Each row below holds a small network's activations on one input, seen along a few directions.
In each table, some parts of the input vary, and every possible input appears once, in random order.
A made-up example of a description, with smaller parts first: one of 5 places around a ring, together with either a single point or one of 9 places around a ring or (one of 2 separate values, together with one of 6 places along a line).
Shared parts are said once, and a part with two or three values counts as separate values.

Other details of the inputs shift rows strongly along two fixed directions, in all tables alike. That doesn't count.

Rows:
r1: [-15   8  -6 -16  15   2   5   6 -15   7 -19  11 -11   4]
r2: [ -4  13   0  -6  15 -20  16  20  -8  -5 -15  -6   2  20]
r3: [ -8  14  -8 -16   4 -10  21  -4 -22   5   7  16  17  22]
r4: [-20   8  -3 -12  14   0   1   7 -16   9 -24   4   3   1]
r5: [  6   1  -1  10 -52 -24 -24 -17   8 -11  47  16 -11  -2]
r6: [ 45 -38  -6  18  27  50  16 -26  34  -2   8 -21  39  -3]
r7: [  7   3   9  23 -44 -23 -27   6  20 -21  34  -4 -19  -8]
r8: [ -1  -5   8  14 -41 -13 -36  -4   6  -7  26   3 -26 -30]
r9: [-16   6   4 -13  11  -1  11   5 -20   8 -16   4   2  -6]
r10: [-17  10  -1 -22  18   0   9   6 -15   9 -21   8  -9   5]
r11: [ 44 -52   2   8  29  60  -3 -29  32   5  -2 -14   9   3]
r12: [-18   8   3 -16  12   0   0   7 -14   9 -20  -1   2  -1]
r13: [-13  19  -1  -1  10 -11  18   6 -10   3  -8  -6  13   5]
r14: [  3  -3   7  13 -41 -12 -37   0  14  -3  29   6 -35 -26]
r15: [-12   9   2 -15  13  -2  11   9 -14  14 -16   9  -5  -2]
r16: [-18  19 -10  -4   4  -3  19   8 -13   2 -11  -4  23   1]
r17: [ 46 -44  -5  29  26  48  13 -22  40  -3  11 -17  29   4]
r18: [ -4  11  -3  -1  12 -17  17  21  -8  -6 -17  -1   2  20]
r19: [ -2  -4   6   8 -42  -8 -47  -9  10  -7  20  -1 -34 -18]
r20: [ -6  17   3  -3  11 -16  19  12  -9  -5 -11  -1  11  12]
Description of these inputs: one of 2 separate values, together with either a single point or one of 4 places along a line or one of 5 places around a ring.
- The inputs of r13 and r17 match in every part but the choice among 2 separate values. If r15 is changed in the same way as r13 into r17, which row does it become? => r14
- Start at r16 and move only the place on the line of 4, one step at a time. The first step leads to r17. Which rows follow, in order? => r7, r18

Rows:
r21: [ -6  -2  -6  -9  15  10  11   0 -12  12 -13  11   1  -6]
r22: [  0  -7   3  -5   0   5 -17  -3   6  -1  -7  -1 -21   5]
r23: [ 21 -21   4   9  16  21   5  -2  16   4  -1  -6  -1 -12]
r24: [ 22 -18  -7  12   4  18  14 -15  12   0  20   7  18  -1]
r25: [-16  19  -3 -13 -10 -19  10  -1 -22   1   6  15   7  13]
r26: [-14   9   9  -1  -6 -17 -14  19  -5  -4 -14  -4 -24  -4]
r27: [ -2  -2   7  -3  16   8   5  10  -2   7 -16  -2  -9 -13]
r28: [-20  28  -3  -7  13 -23  34  18 -22   3 -10   7  15   7]
r29: [ -1   4   1  -3  19   1  18  12  -4   6 -10   0   7  -3]
r30: [  0   2   7  16 -21   2 -16  -3  17  -6  13 -20   5 -26]
r31: [ 8  1 -2  0 -8 -6 -4 -4  5 -6  8  2 -4 16]
r32: [  7 -14  -6  12   5  31  -1 -19  11   6   4 -12  25 -15]
r33: [ 20 -22  -2   1  15  21  -4 -12  16  -1  -5  -3  -4  12]
r34: [ 16 -27   1  -5  15  29  -9 -19   7   7  -4   4  -5  -2]
r35: [ 28 -15  -2  18  12   6  14   0  18 -12   8  -9  16  14]
r36: [-20  12  -1 -21   3  -9   2   1 -24  10 -14  15  -7   5]
r37: [ -5  -3   1   4 -25   5 -25 -18   5  -2  16 -12   6 -12]
r38: [ -7   2  -7  -8  13   7  15   2 -11  11  -7  12   8  -2]
r39: [-12  16   0  -9 -15 -20 -12   6  -5  -4   2   4 -15  11]
r40: [-19  14  -1 -19  -5 -13   0   2 -20   7  -4  14  -4   6]
r41: [ 23 -24   3  12  17  16   0   2  18  -4  -8 -10  -2   3]
r42: [ 10   3  -2   4 -12 -10  -2  -6   6 -10  17   1   1  17]
r43: [-24  22  -8 -14   7 -13  24   9 -29  10 -11  18   8   4]
r44: [ 29 -19   1  17  12   9   8   0  19  -9   4  -9   8  10]
r45: [ 0  6 -1  0 17 -3 25  9 -5  4 -6  2 10  1]
r46: [ -7  11  11  21 -56 -26 -44   4  20 -23  25 -24 -17 -23]
r47: [  1  -1  -3  -9   2   1   9  -9 -10   4   3  12   6  11]
r48: [ -9  -2  -4 -11  20  14   7   1 -14  13 -19  10  -3  -9]
r49: [-11  11   5   9 -55 -20 -48  -7  14 -17  27 -19 -17 -12]
r50: [-12  16   4   1  -8 -26  -4  21  -5  -6  -5  -2 -11   3]
- The inputs of r34 and r26 match in every part but one. If r37 is changed in the same way as r34 into r26, which row does it become? => r46
- Describe the family of inputs behind these rows. => one of 5 places around a ring, together with either a single point or one of 5 places along a line
- Change only the place on the ring of 5 in r29. List by row number the other rows that result. => r38, r39, r40, r50
- Which other rows agree with r27 in the place on the ring of 5? List them by row number. => r23, r28, r29, r30, r45

Rows:
r51: [ 6 -6 -1  2  6  6  9 -4 -3  8  4  6  2 -3]
r52: [  4  -6   0   0   4  11   5 -12  -1   2   4   2  11  -1]
r53: [  7 -13   8  18 -46  -1 -52  -9  22 -10  33  -6 -31 -30]
r54: [-26  24   5  -3 -57 -38 -35   1  -6 -10  30   9 -28  -6]
r55: [  4   1  -5  10   8   2   7   0   6  -4  -6 -13  13  10]
r56: [ 5 -5  2  2  3  7  3 -8  2  0  5 -5 12 -5]
r57: [  5  -5   0   2   5   5   7  -3   4   0   2 -11  14  -2]
r58: [ 8 -7  3  5  6  5 10  5  6  2  1 -1  7 -2]
r59: [ 8 -5 -1 -4  2  6 -2 -8  4 -1  3 -2  8 16]
r60: [10 -8 -5 -1  5  5  3 -5  3  1  5  9 -3  7]
r61: [ 8 -7  4  5  5  5  5  0  3  3  6  2  3 -5]
r62: [-25  22   8 -19  12 -26   8  23 -28   0 -32   4 -18  15]
r63: [-33  29   4 -21   5 -16   3  16 -20  10 -23   2 -15  -5]
r64: [  2  -5  -5  -3   2  11   6 -12  -1   1   2   5   9   5]
r65: [ 7 -4 -2 12 12  1 10  7 10 -7 -5 -4  7  8]
r66: [  8   0  -3   5   6   7   8   1   5  -5  -4 -13  15   3]
r67: [-26  31  -1  -8   1 -26  16  26 -21  -2 -17   5   1   5]
r68: [ 8 -7 -6  0  5  7  8 -6 -1  3  4 10 -1  0]
r69: [  4  -9   2   0   4  15 -11  -4   8   4  -5  -5  -7 -10]
r70: [13 -7 -2 -4  9  1  4 -1  4  1  0  5  0 12]
r71: [  2 -15  -3   3   2  15 -12  -6   2   4  -8   0   0 -10]
- Describe the family of inputs behind these rows. => either a single point or one of 4 places along a line or (one of 2 separate values, together with one of 8 places along a line)
- Change only the choice among 2 separate values in r56. List by row number the other rows that result. => r61
- Start at r63 and move only the place on the line of 4, one step at a time. The first step leads to r69. Which rows follow, in order? => r53, r71

Rows:
r72: [-24  17   5 -15  -4 -18  -2  16 -22   5 -14   5 -12  -9]
r73: [ 22 -26  12  14 -34   5 -44 -13  28 -12  28  -6 -27 -18]
r74: [-28  21   1 -15  -7 -14  -9   8 -13   3 -10   4 -17  -2]
r75: [ 19 -15 -11   5  43  29  38   0   4   3 -20  -3  32  15]
r76: [-23  32   1  -9  -4 -31   8  17 -16  -4  -8  -6  10  16]
r77: [-29  25  -5 -13 -15 -15   1  -1 -25   7   0  10   7  -8]
r78: [-26  14   3 -11  -4 -17  -7  11 -21   3 -18   6 -12   1]
r79: [ 17 -21   7  20 -30   8 -42 -14  29  -8  24  -6 -25 -17]
r80: [-24  22   4 -18  -6 -16  -5  11 -16   5 -15   5 -17   2]
r81: [ 15 -18   7  16 -27   8 -35 -13  30  -5  30  -9 -24 -27]
r82: [-16  22   2 -19  -1 -24  12   5 -23   4  -4  12  -4  14]
r83: [ 21 -26  -3   9  28  34   5 -11  14   9 -10  -6   9  -6]
r84: [ 22 -32   0   8  27  33   6  -9  10   6 -10  -7  10  -6]
r85: [ 20 -17   2  14 -25  -1 -19 -12  19  -8  31   2 -14  -2]
r86: [-22  23  -1  -7  -7 -24   9  14 -20   4   1  15  -5   2]
r87: [ 23 -17 -13   5  36  27  26  -5   7  -1 -16  -4  26  21]
r88: [ 20 -15  -2   5  39  23  35  -2  11   3 -14 -17  40  15]
r89: [ 21 -15  -6   9  38  27  35  -5   9  -1 -15 -12  32  12]
r90: [-25  25   3 -17  -1 -17   2  15 -19   9 -15   5 -13  -8]
r91: [-21  23  -9 -10  -5 -26   7  15 -19   0  -9  12  -3  11]
r92: [-17  26   0  -1 -15 -27  -1  11 -11 -11   0  -3  -3   8]
r93: [ 18 -16 -11   2  42  27  35   0   4   6 -16   5  28  13]
r94: [ 14 -18   2  15 -47   8 -40 -27  23  -9  43  -4  -9 -17]
r95: [ 22 -13  11  12 -22  -1 -15 -13  19  -7  36   3 -10 -11]
- Describe the family of inputs behind these rows. => one of 2 separate values, together with either a single point or one of 5 places around a ring or one of 6 places along a line
- The inputs of r86 and r85 match in every part but the choice among 2 separate values. If r90 is changed in the same way as r86 into r85, which row does it become? => r80
- Change only the choice among 2 separate values in r74. List by row number the other rows that result. => r81
